A small network was shown many inputs. Here are its activations along a few directions, one row for each input.
In each table, some parts of the input vary, and every possible input appears once, in random order.
A made-up example of a description, with smaller parts first: one of 5 places around a ring, together with either a single point or one of 11 places around a ring or (one of 2 separate values, together with one of 6 places along a line).
Shared parts are said once, and a part with two or three values counts as separate values.
In the rows, zero is written as 128.

Other details of the inputs vary at random and push rows far along two fixed directions, the same in every table; ignore that.

Table:
x1: [ 82  67 183 156  85  86  94 110 123 131 114]
x2: [211 114  49  56  50  69 183 196 119  96 145]
x3: [101  88 190 142 105  77  91 113 102 149  82]
x4: [126 206 102 141 232 220 161 113 155 134 177]
x5: [ 95 141 147 150 178 136 117  98 130 109 117]
x6: [124 217  80 137 238 213 149 113 136 138 153]
x7: [104  95 203 172  83  85 123 118 124 155 103]
x8: [ 95  82 201 165  92  83 112 122 122 135 107]
x9: [106 103 205 163  99  78  86 131 104 141 106]
x10: [ 84 129 131 143 166 139 131 105 139 110 115]
x11: [136 199  84 135 228 202 165 109 144 129 155]
x12: [100  91 204 145  94  88  89 122 106 150 102]
x13: [ 95  63 175 159 101  77 104 106 117 144  91]
x14: [ 84 148 150 156 158 152 131 105 156 134 135]
x15: [ 95 105 201 158  93  78  80 128 106 127 107]
x16: [105 118 187 160  96  65  88 114 107 142  82]
x17: [ 89 126 119 144 159 142 126  95 148 142 122]
x18: [194 113  51  82  90 110 179 168 120 129 151]
x19: [139 192  73 116 203 177 156 118 147 111 156]
x20: [ 89  94 178 145  83  76 101  92 116 145  85]
x21: [105 105 180 210 158 193  63  79 170 142  66]
x22: [110 123 167 216 147 190  76  80 170 158  64]
x23: [202 130  74  64  81  98 163 179 102 134 137]
x24: [113 164  64  93 189 189 150 112 136 101 154]
x25: [175  84 108  95  65  62 157 173 108 107 121]
x26: [113 191 108 123 208 213 144 117 143 154 160]
x27: [ 99 158  88 134 215 214 144 110 156 130 176]
x28: [ 96 129 143 161 157 160 131 101 144 160 142]
x29: [166 111 113  80  62  66 127 158 106 131 113]
x30: [102  94 200 157  77  93 112 104 111 162 106]
x31: [232 111  61  99  59 141 125 179 160 108 112]
x32: [ 77 114 123 142 170 146 118  94 141 122 122]
x33: [235 117  54  56  76  76 178 201 100  87 156]
x34: [178 130  73  64  70 114 161 168 122 113 166]
x35: [212 148  69  62  64  91 156 207 110 106 168]
x36: [112 182  88 142 216 200 170 106 152 136 145]
x37: [100  93 204 160  94  77  95 115 116 119 110]
x38: [115 186  97 104 184 191 136 126 148 136 162]
x39: [ 85 130 136 150 151 154 122 102 153 146 143]
x40: [ 95  82 197 151  84  91 100 106 108 142 108]
x41: [179 121  63  55  75 120 160 172 113  90 173]
x42: [ 74 137 149 153 167 159 124 107 148 115 138]
x43: [119 162  73 105 197 191 152 111 134 119 152]
x44: [122 136 125 174 185 226  82  92 184 117  97]
x45: [120 168  76  90 190 176 136 126 132 112 145]
x46: [219 129  47  47  68  74 155 208  92  79 150]
x47: [131 185  95 126 220 202 152 126 147 113 180]
x48: [ 88  93 200 140  88  87  85 119 111 135 103]
x49: [233 131  66  54  50  77 175 207 116  95 175]
x50: [186 128 129 108  64  82 140 180  99 136 141]
x51: [103  92 184 156  86  83 113  96 107 161  85]
x52: [109 102 191 162 109  69  88 121  97 137  85]
Each input here is: one of 4 places along a line, together with either a single point or (one of 2 separate values, together with one of 6 places around a ring).
Changing only the place on the line of 4 turns x7 into x42. The same change can be made to x36. Which row results?
Answer: x10
List by row number the other rows that have the place on the line of 4 in common with x9.
Answer: x3, x8, x12, x13, x21, x25, x27, x33, x40, x43, x47, x52
Change only the place on the ring of 6 in x39. List by row number the other rows that result.
Answer: x14, x34, x35, x38, x49
Change only the place on the line of 4 in x23. List by row number the other rows that result.
Answer: x3, x29, x45
Change only the choice among 2 separate values in x5. List by row number the other rows that result.
Answer: x37
Change only the place on the ring of 6 in x26. List by row number the other rows that result.
Answer: x4, x7, x28, x30, x50

Table:
x53: [165 147  69  94 135 159 158 153 139 120 157]
x54: [107 148 142 151 163 152 120 110 137 134 123]
x55: [125 110 143 133 115 115 113 125 125 123 112]
x56: [128 120 146 134 109 108 114 129 120 131 113]
x57: [126 103 139 138 106 112 118 121 131 128 112]
x58: [134 109 152 137  99 104 122 132 119 141 116]
x59: [178 130  71  58  91  93 171 181 104 102 172]
x60: [127 111 139 131 113 113 118 126 124 128 110]
x61: [163 170  67 100 164 170 160 148 139 114 160]
x62: [132 119 150 137 111 107 118 133 123 129 117]
x63: [124 108 151 139  99 112 118 125 129 135 114]
x64: [131 126 139 136 120 126 125 128 126 135 125]
x65: [137 108 134 101  83  68 143 148 100 123 137]
x66: [125 112 142 134 113 114 115 124 124 125 109]
x67: [105 168  97 109 187 162 155 121 127 125 165]
x68: [102 134 144 152 152 155 120 102 144 139 122]
x69: [110 147 139 148 162 149 123 113 136 137 124]
x70: [130 121 144 134 111 109 115 127 122 131 113]
x71: [162  99 123 109  69  95 132 155 122 123 127]
x72: [133 112 152 139 101 105 122 128 121 139 116]
x73: [123 101 142 139 108 114 114 123 131 126 113]
x74: [181 149  38  77 139 164 167 163 140 105 166]
x75: [102 138 137 147 165 156 116 101 139 129 116]
x76: [ 92 147 123 153 186 182 120  96 152 130 128]
x77: [101 146 144 149 167 155 111 107 136 133 123]
x78: [108 132 136 118 131 109 137 127 114 126 141]
x79: [103 152 137 151 177 172 123 105 142 137 135]
x80: [131 117 144 131 107 105 116 132 119 133 114]
Changing only one part turns x66 into x60. The same change can be made to x56. Which row results?
Answer: x80
Describe the family of inputs behind these rows.
Answer: one of 4 places along a line, together with either a single point or one of 6 places around a ring
Change only the place on the line of 4 in x53. List by row number the other rows that result.
Answer: x63, x68, x71
